Each row below is a small network's average activation on inputs in which a field has the value named, seen along a few directions.
Related values have similar rows: they may be neighbours, one step apart, or belong to one group.
In the rows, zero is written as 500.
Strong random noise was added to every row along 15 fixed directions; ignore it. To show where, here is one row again and again, with new noise each time:
[431 635 561 495 536 569 723 505 388 696 237 381 503 665 448 566 716 614
 433 465 701 615 695 312 376 538 550]
[532 410 561 418 437 543 443 648 565 518 423 718 511 569 439 477 667 662
 543 500 618 370 554 647 338 474 686]
[534 361 664 737 436 506 154 498 552 382 325 364 553 584 497 526 539 152
 669 419 493 662 593 437 574 603 101]
[607 582 160 555 514 468 307 352 628 321 464 516 493 467 605 514 584 526
 368 678 552 375 572 487 754 438 458]
[435 628 705 448 388 437 447 757 280 241 545 647 399 660 540 572 465 426
 432 342 379 511 572 453 854 582 619]
[528 431 700 417 508 462 508 375 441 670 553 743 372 469 458 597 535 515
 565 339 477 611 669 641 472 474 629]
[498 519 525 532 469 477 295 331 368 562 646 614 503 446 501 625 418 500
 478 371 356 685 566 349 641 598 379]
[467 454 351 430 610 640 864 464 667 584 532 379 610 576 554 231 429 327
 572 470  46 231 607 417 435 450 713]
[545 544 583 269 491 606 491 575 394 453 172 792 417 745 437 543 706 806
 493 517 751 265 667 677 303 396 646]
[482 515 522 458 443 441 495 410 504 530 466 556 467 474 492 583 484 503
 734 541 505 464 495 583 517 354 351]
[693 410 627 356 525 587 669 551 519 389 334 346 481 619 597 150 263 580
 257 385 453 535 404 564 431 732 397]
[622 489 431 489 481 525 395 520 503 541 602 674 436 364 546 357 445 731
 229 405 551 440 410 527 504 655 575]
[405 536 113 701 509 354 298 475 699 292 735 341 573 311 521 620 516 283
 380 705 390 507 379 421 709 446 484]
[310 431 748 655 467 411 598 476 588 342 587 632 393 505 366 619 598 670
 807 536 800 566 506 698 580 472 484]
[756 309 455 625 540 524 400 300 600 546 499 499 326 360 643 445 516 244
 357 313 243 500 564 467 565 685 552]
[600 487 351 248 372 482 208 412 436 557 418 461 713 651 503 715 454 596
 447 611 470 762 400 383 309 449 356]
[564 546 503 523 366 359 392 398 694 697 571 709 477 483 588 583 664 472
 782 563 743 596 672 691 775 208 586]


Values of MITU:
nifa: [602 441 443 396 470 509 284 421 587 726 526 522 674 362 454 338 387 605
 632 645 583 517 460 684 383 375 227]
limom: [674 472 574 411 400 428 411 616 584 258 283 337 562 702 614 455 494 580
 499 727 886 587 391 683 627 454 370]
fek: [663 576 798 293 391 359 517 504 354 468 422 656 459 492 519 523 459 715
 624 486 693 646 713 669 761 471 318]
dode: [758 351 343 649 494 611 409 220 662 428 254 308 617 463 570 409 688 785
 576 729 712 421 555 343 445 711 207]
vake: [495 491 376 595 505 415 600 345 573 280 643 423 363 300 609 610 454 472
 663 647 351 376 275 501 657 474 508]
biga: [632 459 438 520 537 523 602 491 592 511 429 496 388 524 515 472 594 549
 457 600 720 479 476 631 485 449 614]
fuz: [622 385 692 486 509 394 638 595 554 407 409 409 520 458 503 478 713 554
 518 653 717 764 679 633 653 627 639]
gat: [428 419 451 563 360 384 550 711 532 452 586 290 516 325 450 611 477 470
 557 569 443 533  77 394 309 558 424]
zuso: [799 312 619 547 431 643 145 380 488 625 308 624 449 580 634 511 557 416
 536 244 494 587 498 391 346 652 416]
leba: [513 568 373 666 452 399 420 475 586 589 477 392 341 166 586 349 393 241
 686 565 541 154 257 683 559 211 213]
kidir: [616 334 621 663 504 418 498 441 610 642 581 462 344 467 547 699 547 172
 516 432 665 781 409 637 413 449 646]
kag: [602 401 554 517 446 595 253 537 491 182 503 582 543 720 547 508 343 721
 480 534 729 622 267 552 594 661 352]
Each value of MITU is a pair of two hidden parts, and every pair occurs once (4 first parts, 3 second parts).
Changing only the second part turns vake into dode. zuso has the same second part as vake; what does that change turn zuso into?
Answer: fek
Changing only the second part turns kidir into biga. limom has the same second part as kidir; what does that change turn limom into?
Answer: nifa

Values of SIGO:
kave: [510 580 450 494 416 499 417 566 478 528 587 588 516 467 542 491 451 567
 590 536 533 432 408 501 618 430 463]
nagi: [603 426 441 313 492 382 555 489 435 462 579 517 492 286 498 653 492 506
 494 618 252 497 503 570 496 501 600]
sitep: [435 476 503 459 519 475 520 708 535 447 539 361 623 493 435 363 465 605
 283 539 547 574 390 503 357 626 565]
ren: [493 429 558 432 508 571 379 465 438 261 559 526 558 606 514 442 280 494
 466 454 280 450 410 506 481 620 407]
fisu: [461 452 584 639 438 471 535 552 607 158 480 534 418 609 542 482 631 438
 728 551 487 335 587 551 850 488 563]
dolef: [669 298 553 555 401 409 471 566 652 503 522 526 414 392 531 510 590 409
 531 476 505 562 421 603 498 560 589]
livu: [575 534 564 641 485 561 617 436 527 511 351 577 300 533 613 400 569 529
 584 364 630 285 507 493 594 497 481]
pok: [515 518 576 615 476 521 397 488 572 519 481 335 642 565 526 332 347 493
 514 479 700 787 471 445 599 599 155]
miru: [434 551 482 579 526 531 445 329 512 397 612 631 421 647 522 629 505 506
 540 484 600 545 560 497 683 443 589]
SIGO is arranged as a ring.
Which values are neighbours of nagi? Give them in the order they are listed.
Answer: kave, ren
Which values are neighbours of fisu? Give them in the order they are listed.
Answer: sitep, livu

Values of GAD:
sol: [635 477 397 407 341 465 240 584 462 701 740 541 680 324 554 441 312 490
 366 418 265 712 341 344 561 613 408]
mome: [424 561 405 475 580 520 713 557 486 481 452 520 515 406 447 445 605 580
 508 579 413 232 614 483 462 470 596]
gisi: [322 706 410 423 502 521 449 620 341 757 678 643 558 518 434 586 508 667
 149 355 535 586 487 303 333 492 800]
babi: [596 415 339 354 466 489 413 526 587 432 641 555 647 456 516 424 376 521
 536 643 318 405 398 592 536 431 527]
daliz: [253 524 520 470 597 307 464 536 446 282 657 455 486 431 303 762 510 427
 384 635 486 705 519 655 476 460 578]
tode: [505 434 586 480 420 509 585 486 513 539 553 599 565 501 465 489 472 685
 782 531 526 527 465 504 514 509 429]
lelu: [609 371 408 473 453 451 487 586 547 470 446 510 462 347 461 585 674 597
 543 656 508 344 412 604 327 548 621]
tif: [574 547 527 416 508 515 490 518 401 462 272 451 434 465 519 460 457 503
 575 541 525 359 479 579 444 447 250]
mal: [397 517 332 431 508 464 413 353 552 520 520 389 626 408 439 507 358 526
 626 647 450 476 338 525 297 313 196]
nug: [562 448 831 488 614 402 405 338 350 487 307 538 341 363 410 565 424 362
 544 427 620 660 749 787 538 495  92]
nol: [520 511 456 397 408 478 653 709 520 329 366 423 440 621 535 521 571 516
 425 554 471 376 365 483 472 484 665]
riloz: [535 565 622 342 492 523 320 712 300 675 384 770 425 519 455 592 620 450
 409 404 568 352 623 635 313 378 658]
Each value of GAD is a pair of two hidden parts, and every pair occurs once (4 first parts, 3 second parts).
Changing only the second part turns daliz into mome. tif has the same second part as daliz; what does that change turn tif into?
Answer: nug
Changing only the second part turns nol into mal. babi has the same second part as nol; what does that change turn babi into?
Answer: lelu
